A small network was trained on made-up records. Each row is its average activation on records with the value named, seen along a few directions.
Related values have similar rows: they may be neighbours, one step apart, or belong to one group.
In the rows, zero is written as 500.
Strong random noise was added to every row along 8 fixed directions; ignore it. To show where, here is one row again and again, with new noise each time:
[194, 491, 435, 759, 262, 647, 835, 721, 702, 614, 237, 37, 717, 768, 541, 472, 596, 577, 704, 625]
[685, 265, 674, 421, 680, 744, 86, 626, 291, 697, 413, 157, 255, 518, 340, 343, 228, 344, 750, 451]
[483, 582, 268, 573, 448, 568, 753, 619, 590, 566, 698, 438, 503, 628, 657, 580, 505, 188, 484, 475]
[735, 489, 573, 538, 519, 590, 527, 499, 462, 490, 673, 356, 427, 581, 236, 560, 446, 438, 248, 349]
[551, 425, 517, 598, 440, 415, 743, 466, 408, 307, 755, 675, 734, 446, 430, 590, 627, 628, 293, 304]
[834, 330, 655, 601, 500, 161, 410, 669, 524, 338, 696, 666, 867, 521, 594, 688, 766, 963, 443, 367]
[401, 867, 694, 448, 146, 401, 695, 393, 665, 383, 145, 324, 694, 613, 335, 605, 445, 749, 269, 673]
[553, 523, 513, 528, 395, 370, 699, 479, 515, 577, 425, 372, 494, 590, 482, 607, 343, 362, 386, 662]
[466, 675, 593, 423, 197, 644, 397, 527, 517, 369, 320, 321, 604, 549, 645, 539, 506, 529, 660, 531]
[499, 724, 636, 275, 751, 401, 255, 649, 585, 674, 327, 514, 532, 509, 306, 362, 298, 696, 508, 512]


Values of SIDIZ:
zifo: [540, 416, 357, 601, 481, 404, 756, 395, 505, 732, 447, 459, 265, 569, 335, 521, 360, 235, 367, 725]
zodun: [369, 625, 323, 464, 468, 382, 685, 374, 476, 522, 590, 813, 511, 446, 686, 575, 499, 349, 431, 542]
mutu: [437, 594, 221, 388, 536, 639, 590, 508, 508, 527, 614, 716, 334, 487, 563, 415, 510, 378, 560, 510]
vegeb: [378, 571, 414, 425, 562, 784, 375, 506, 520, 424, 450, 506, 598, 550, 427, 243, 730, 866, 726, 453]
doko: [312, 617, 353, 320, 460, 663, 511, 403, 372, 484, 651, 687, 414, 425, 634, 372, 390, 147, 517, 362]
muvo: [538, 414, 387, 616, 328, 788, 664, 382, 525, 419, 497, 98, 284, 618, 394, 481, 493, 213, 460, 525]
mefud: [440, 587, 502, 593, 556, 270, 744, 546, 704, 640, 399, 310, 478, 611, 290, 459, 306, 588, 302, 681]
zutur: [513, 511, 453, 535, 789, 785, 365, 580, 554, 529, 632, 356, 290, 522, 264, 512, 585, 334, 425, 301]
rilil: [249, 579, 282, 519, 614, 459, 949, 409, 598, 576, 532, 537, 395, 467, 480, 494, 442, 166, 338, 597]
siv: [363, 544, 511, 406, 607, 338, 390, 430, 516, 479, 284, 664, 415, 349, 681, 627, 366, 321, 507, 732]
vupag: [345, 628, 498, 363, 124, 807, 350, 205, 331, 449, 321, 411, 302, 431, 695, 483, 381, 172, 755, 519]
zile: [754, 504, 549, 432, 254, 132, 377, 388, 517, 539, 299, 654, 455, 467, 834, 727, 437, 472, 549, 816]
kad: [529, 521, 405, 576, 547, 406, 671, 580, 685, 615, 592, 396, 488, 661, 465, 482, 398, 435, 326, 561]
bedis: [571, 409, 620, 444, 905, 513, 217, 581, 556, 604, 507, 435, 330, 468, 188, 456, 494, 564, 403, 430]
zod: [268, 345, 424, 642, 673, 720, 496, 756, 521, 756, 504, 302, 528, 649, 574, 369, 642, 533, 821, 366]
dated: [338, 143, 496, 669, 561, 359, 656, 635, 422, 549, 491, 465, 782, 476, 660, 375, 568, 699, 763, 553]
bem: [555, 598, 693, 567, 134, 399, 704, 164, 513, 529, 147, 351, 381, 540, 240, 593, 369, 478, 243, 845]
ninal: [202, 845, 358, 487, 711, 665, 480, 659, 744, 574, 541, 515, 354, 482, 592, 443, 626, 398, 387, 501]
kazo: [359, 787, 452, 458, 403, 642, 418, 390, 560, 424, 451, 746, 570, 440, 569, 441, 602, 635, 577, 357]
sabu: [308, 165, 369, 548, 691, 329, 570, 529, 360, 585, 479, 644, 465, 312, 734, 362, 356, 311, 777, 623]
SIDIZ is arranged as a line.
List every value one step from bem, in the order listed.
Answer: zifo, zile
List every value one step from vupag, in the order listed.
Answer: zodun, kazo
List every value one step from zutur, in the order listed.
Answer: siv, bedis
List every value one step from doko, in the order listed.
Answer: zod, dated
